These are the activations of a small neural network, seen along a few directions. Each row is one input.
Each table varies a few parts of the input and shows all the possible inputs, shuffled.
Descriptions start from the smaller parts, as in this example, which fits no table here: line(6) and (point or line(11) or (values(3) and ring(8))).
Shared parts are said once, and a part with two or three values counts as separate values.
(in the rows, 128 means zero)

Other details of the inputs shift rows strongly along two fixed directions, in all tables alike. That doesn't count.

Rows:
r1: [136 129 129 133 118 133 110 115 123 128 117 135 123 130]
r2: [116 139 107 151 119 122 118 139 117 135 133 132 123 121]
r3: [ 99 125 163 118 161 125 146 107 134  43 178 100 180 124]
r4: [135 126 126 134 118 121 107 117 123 136 119 133 132 133]
r5: [141 132 124 120 134 138 115 134 118 129 115 134 122 133]
r6: [130 121 132 133 122 113 141 125 122 140 122 144 126 113]
r7: [134 122 135 127 122 119 133 138 127 137 121 137 124 106]
r8: [138 131 136 129 122 123 133 134 129 141 117 130 128 110]
r9: [141 130 116 139 131 117 124 128 138 136 124 136 129 136]
r10: [ 82 126 169 118 164 129 144 100 119  70 161 101 206 126]
r11: [148 131 132 131 127 128 128 130 124 129 122 125 115 118]
r12: [144 129 122 120 126 138 130 142 124 133 116 131 130 127]
r13: [138 118 124 139 121 109 122 124 132 131 128 137 122 123]
r14: [136 132 113 135 132 120 130 124 135 140 122 138 130 128]
r15: [112 141 117 150 120 124 131 144 109 140 129 137 126 119]
r16: [131 130 137 122 119 131 119 131 118 142 111 133 133 116]
r17: [144 122 131 128 126 123 128 134 122 124 126 132 111 114]
r18: [139 129 126 137 116 129 120 118 129 126 115 130 122 129]
r19: [133 133 126 122 127 130 130 141 129 139 109 134 134 124]
r20: [133 133 124 133 133 121 143 129 128 145 118 143 132 126]
r21: [133 125 126 124 132 122 136 145 132 136 120 143 126 114]
r22: [142 127 125 142 121 114 122 120 133 136 125 129 127 127]
r23: [127 137 117 141 119 137 123 158 111 130 134 127 120 114]
r24: [141 136 131 124 115 134 114 118 119 123 121 135 118 131]
r25: [ 84 121 157 119 176 120 160 114 133  66 170 111 198 126]
r26: [ 92 130 162 115 176 130 153 123 140  67 165  97 201 122]
r27: [140 139 122 121 124 137 116 125 124 122 119 141 120 140]
r28: [137 121 115 136 130 112 124 132 137 131 127 143 124 132]
r29: [147 141 121 129 127 130 130 129 134 122 126 138 115 134]
r30: [ 44  77 141  77 123 159 153 118 188 190 183  67  37 197]
r31: [127 141 116 145 124 134 118 152 110 123 132 125 111 120]
r32: [ 91 129 154 120 172 139 129 105 134  54 164 103 196 141]
r33: [133 128 121 134 117 120 123 115 126 137 116 130 131 124]
r34: [142 133 119 138 131 129 127 126 138 128 122 138 120 133]
r35: [144 125 122 125 136 126 130 141 127 124 125 138 113 123]
r36: [122 141 112 154 118 131 115 141 120 122 133 132 113 126]
r37: [145 118 132 125 121 127 133 139 123 131 128 134 120 109]
r38: [117 141 120 143 119 129 124 156 115 136 127 130 124 111]
r39: [148 137 130 132 118 127 128 121 130 122 127 132 113 125]
r40: [143 139 119 125 122 133 125 128 129 120 118 136 119 139]
r41: [126 132 125 125 129 128 128 125 117 145 112 147 137 132]
r42: [148 130 124 124 132 134 135 143 129 135 124 133 126 122]
r43: [129 132 122 129 127 124 138 128 123 143 110 141 136 131]
r44: [144 130 130 127 122 131 123 129 119 126 114 123 119 123]
r45: [138 126 123 138 116 117 117 119 129 134 117 127 130 132]
r46: [133 120 121 135 122 112 128 120 129 135 127 139 123 115]
r47: [145 126 131 123 117 135 128 135 119 133 117 124 128 118]
r48: [130 131 114 127 129 127 115 121 125 140 116 141 135 134]
r49: [142 126 134 120 119 139 118 132 114 136 119 130 129 119]
r50: [129 130 131 132 118 121 136 120 118 143 111 135 134 123]
r51: [ 40  82 158  67 109 162 154 121 175 206 167  49  54 183]
r52: [ 43  81 146  80 114 152 154 104 182 207 181  53  49 188]
r53: [137 129 114 135 126 120 119 127 133 134 116 134 133 141]
r54: [133 130 133 136 123 118 141 121 123 145 119 137 130 117]
r55: [132 131 112 131 127 123 125 123 130 137 114 136 134 133]
r56: [ 94 118 161 128 165 124 142 104 138  49 175 100 184 123]
r57: [144 121 123 122 131 130 135 147 127 131 127 140 122 118]
r58: [138 132 117 134 126 132 121 126 133 125 114 136 124 138]
r59: [130 128 123 130 119 124 113 113 120 140 117 135 133 125]
r60: [126 148 114 145 114 133 119 144 116 117 137 132 109 127]
r61: [144 133 121 124 131 134 125 136 124 126 113 129 121 132]
r62: [141 129 133 123 124 135 114 127 114 129 116 128 120 124]
r63: [133 123 112 132 131 115 130 128 134 135 126 145 126 124]
r64: [ 99 133 163 117 156 133 140 102 131  46 167  91 188 133]
r65: [134 129 117 131 128 124 109 124 128 136 117 139 134 142]
r66: [141 129 125 117 128 142 120 140 119 136 118 136 132 128]
r67: [143 130 128 141 121 126 125 119 134 128 123 132 118 124]
r68: [149 127 133 127 122 131 133 135 124 136 124 127 124 113]
r69: [143 131 120 126 127 125 130 133 132 117 129 145 111 130]
r70: [148 134 123 128 137 131 130 137 129 128 121 131 117 127]
r71: [130 132 128 118 129 134 121 138 123 142 110 139 135 125]
r72: [121 137 109 156 118 119 112 143 120 131 135 130 122 129]
Description of these inputs: ring(8) and (point or (values(2) and line(4))).
Q: The inputs of r38 and r36 match in every part but the ring(8) part. If r7 is changed in the same way as r38 into r36, which row does it become?
A: r56
Q: The inputs of r22 and r8 match in every part but the ring(8) part. If r65 is changed in the same way as r22 into r8, which row does it become?
A: r71
Q: List by row number the other rows that have the ring(8) part in common with r63.
A: r2, r14, r33, r46, r48, r52, r55, r59
Q: Change only the line(4) part in r6. List by row number the other rows that result.
A: r10, r50, r54
Q: Change only the values(2) part in r1. List by row number the other rows that result.
A: r32
Q: Change only the ring(8) part in r12. List by row number the other rows that result.
A: r19, r40, r43, r53, r55, r58, r61
Q: Start at r21 and move only the ring(8) part, one step at a time. The first step leads to r57. Which rows follow, in order?
A: r35, r69, r30, r28, r63, r25

Rows:
r73: [135 125 112 131  96 137 105 137 145 164 119 128  36 150]
r74: [ 48  81 154  91 165 125 155 105 175 124 185  71 140 167]
r75: [139 150 119 151 105 129  96 132 123  97 119 130 129 119]
r76: [ 69 131 137 121 170 148 141 100 130  64 195  75 174 167]
r77: [140 136 107 151 101 119 133 180 113 163 127 146  79 119]
r78: [126 145 119 148 130 140 125 166 101 126 127 137 136  89]
r79: [ 79  81 139  92 140 132 146 119 172 158 159  95 105 165]
r80: [144 103 107  94 107 139 114 143 141 191 103 134  75 153]
r81: [156 146 113 154  97 121 103 135 132 110 115 144 100 115]
r82: [122 148 141 131 153 123 134 113 120  90 118 150 198 119]
r83: [ 53 114 135 111 125 148 143 158 135 158 177  76  95 146]
r84: [132 129 135 138 121 109 130 113 102 133 102 142 150 108]
r85: [166 130 130 133 125 126 105 120 114 131 106 147 150 109]
r86: [ 65 118 152 118 156 151 158 149 136 103 189  85 135 115]
r87: [135 128  91 140  94 128 122 128 136 166 133 140  65 151]
r88: [137 120 113 137 137 105 114 128 126 133 105 146 157 121]
r89: [ 90 115 161 100 150 147 150 113 151 112 154  69 162 152]
r90: [ 70  99 171  86 155 150 170 107 174 119 180  51 136 165]
r91: [ 42  90 176  92 148 129 171  91 152 124 183  66 132 153]
r92: [135 151 133 150 156 135 100 125 110  53 132 124 163 131]
r93: [140 112 123 120 103 131 109 121 134 197 109 135  91 134]
r94: [143 163 120 173 146 106 106 117  96  21 142 147 229 101]
r95: [ 49 107 154 106 134 144 142 106 169  93 205  60 118 169]
r96: [156 130 115 134 105 127 125 134 132 183  88 134 108 129]
r97: [ 74 118 137 126 136 129 138 108 150  85 192  89 139 156]
r98: [173 134 129 121 125 130 105 123 111 126 107 146 146 110]
r99: [150 120 128 120  96 131 125 126 109 173  88 146  97 122]
r100: [157 116 129 122  99 124 137 125 118 166  96 152  87 118]
r101: [152 121 112 135 133 113 111 134 123 132  98 157 157 118]
r102: [ 88  94 162  74 124 148 161 110 145 147 157  86  89 155]
r103: [136 107 121 124 104 118 122 116 145 205 117 133  68 133]
r104: [132 130 120 108 106 143 128 128 136 188  95 150  89 150]
r105: [113 149 132 151 150 132 129 159  98  81 144 126 178  88]
r106: [164 164 145 131 171 116 140 116 109  30 119 167 226  95]
r107: [142 141 102 152 107 123 129 174 112 160 118 150  84  95]
r108: [153 138 114 131 113 120 134 127 134 169  90 176 103 126]
r109: [168 131 142 137 145 116 120 113 119  89 124 147 175  98]
r110: [142 119 126 127  96 124 126 124 110 179  89 149 101 120]
r111: [128 131 103 137  81 135 101 134 135 166 120 128  70 147]
r112: [131 136 102 140 130 134 133 118 128 127 147 127 100 152]
r113: [131 133 144 142 152 110 115 104 115  96 131 129 196 105]
r114: [ 54  82 158  76 159 149 143 113 166 121 177  65 147 175]
r115: [145 123 140 134 122 112 141 116 113 123 110 150 140 104]
r116: [156 138 145 121 134 125 129 119  93  85 107 143 177 101]
r117: [159 142 122 127 124 125 135 126 129 139  95 171 125 122]
r118: [ 33 111 157 107 144 147 155 154 137 118 205  57 132 162]
r119: [155 159 127 155 151  97 135 114 114  86 101 179 192  97]
r120: [140 147 112 158 124 114 131 170 105 118 131 148 127  89]
r121: [ 85  90 155  96 133 139 141 103 164 164 168  88 101 154]
r122: [150 133 111 140 107 118 126 130 131 186  88 132 108 128]
r123: [189 126 108 125 131 113 117 142 123 117  94 171 137 109]
r124: [154 145 120 151 138 130 106 132 122  90 121 139 111 132]
r125: [163 127 116 135 108 120 137 132 141 176  95 140  98 124]
r126: [154 145 110 155 143 128 112 127 116  94 129 144 113 138]
r127: [143 122 116 133 108 116 141 127 148 192 103 125  83 134]
r128: [ 73 125 152 116 146 149 114 116 144  80 170  76 132 158]
r129: [158 152 124 116 129 134 125 128 115 123  94 164 148 124]
r130: [127 151 113 154 139 122 116 116 109  66 147 132 183 126]
r131: [161 141 144 123 153 125 145 124 129  74 126 120 181 111]
r132: [155 167 124 171 177 122 102 120  89  14 132 145 213 114]
r133: [183 124 121 118 110 127 114 128 126 160 104 154  94 115]
r134: [118 123 109 134 102 140 136 171 128 190 130 131  51 117]
r135: [156 127 119 106 103 144 129 138 136 184  97 119  86 143]
r136: [109 129 104 132  97 141 124 173 119 197 124 124  62 122]
r137: [152 171 131 161 162  99 124 112  97  58  97 177 238  89]
r138: [170 111 105 125 116 117 119 140 137 160  94 162 102 125]
Q: The inputs of r104 and r117 match in every part but one. If r130 is changed in the same way as r104 into r117, which row does it become?
A: r87
Q: The inputs of r85 and r109 match in every part but one. If r89 is changed in the same way as r85 into r109, which row does it become?
A: r90
Q: Describe the family of inputs behind these rows.
A: values(2) and (line(5) or ring(8) or (line(4) and values(5)))
Q: Start at r86 and move only the line(5) part, one step at a time. The first step leads to r134. Which rows follow, in order?
A: r107, r120, r77
Q: Change only the ring(8) part in r94. List by row number the other rows that result.
A: r75, r76, r92, r111, r128, r130, r132
Q: Change only the line(5) part in r136. List by row number the other rows that result.
A: r78, r83, r105, r118
Q: Change only the values(2) part in r131. List by row number the other rows that result.
A: r135
Q: Change only the values(5) part in r74. List by row number the other rows that result.
A: r91, r103, r119, r127

Rows:
r139: [204 141 106 150 111 101 118 112 117 139  72 184 134 107]
r140: [134 146 168 124 162 124 131  97  97  44 120 136 236  98]
r141: [ 90 108 156  84 129 151 144 107 142 156 140  85 126 159]
r142: [ 92 124 147 125 136 141 115 116 120 106 153  86 155 132]
r143: [ 71 125 136 101 131 158 131 128 137 140 157  86 105 168]
r144: [145 141 145 141 177 105 132 102 133  36 131 138 231 110]
r145: [165 139  88 152  96 117 107 132 129 160  98 169  80 132]
r146: [135 103 112 113 130 123 124 122 155 167 122 134 102 154]
r147: [142 140 142 129 180 122 118 126 105  48 125 137 244 103]
r148: [ 66 113 136 113 130 140 151 137 148 143 173  93 106 144]
r149: [ 70 120 137 102 126 158 128 126 140 141 159  86 111 163]
r150: [169 135 109 123 102 134 109 142 123 188  70 156  99 127]
r151: [202 173  91 183 131 104 107 133  97  81  87 199 158 100]
r152: [ 85 100 154  96 133 132 168 117 151 159 155  91 120 140]
r153: [ 67 108 139 117 127 134 148 137 144 143 169  89 108 143]
r154: [ 78  90 140  94 148 133 155 137 158 163 162  95 118 147]
r155: [162 150 161 123 168 144 124 136 103  10 142 118 204  94]
r156: [ 66 117 135 112 136 139 155 138 145 143 171  92 100 150]
r157: [156 129 103 160  93 112 115 150 111 179 102 151  85  97]
r158: [155 133 103 157  92 111 115 155 115 178 103 158  87 103]
r159: [159 124 123 128  95 114 139 131 118 192  83 170  89 103]
r160: [ 89 128 142 121 136 143 121 125 122 101 150  96 155 142]
r161: [174 158 114 178 144  95 107 120 102  43 112 169 202  94]
r162: [204 129 109 129 104 131 115 143 133 138 101 157  59 120]
r163: [170 130  96 161  94 110  98 123 123 164  98 155  84 121]
r164: [142 139 160 135 166 104 137  81 118  36 130 145 226 104]
r165: [ 67 119 137 114 138 146 159 139 144 144 173  94  99 153]
r166: [190 129 116 129 103 133 132 170 120 152 105 154  63  96]
r167: [169 133  96 157  93 109  99 128 127 163  99 161  85 127]
r168: [ 79 117 129 113 137 137 138 111 157 128 168  95  98 174]
r169: [ 72 126 137 103 133 164 135 129 136 140 158  88 105 171]
r170: [164 127 108 134 107 115 133 152 131 191  84 163  94 108]
r171: [ 92 128 147 122 135 140 116 122 124 105 153  93 157 138]
Q: The inputs of r157 and r142 match in every part but one. If r152 is changed in the same way as r157 into r142, which row does it become?
A: r141
Q: Describe the family of inputs behind these rows.
A: values(3) and (point or line(4) or line(6))
Q: List by row number the other rows that have the values(3) part in common with r164.
A: r139, r144, r145, r146, r151, r161, r162, r163, r167, r168
Q: Change only the values(3) part in r170. List by row number the other rows that result.
A: r144, r150
Q: Change only the values(3) part in r143. List by row number the other rows that result.
A: r156, r168
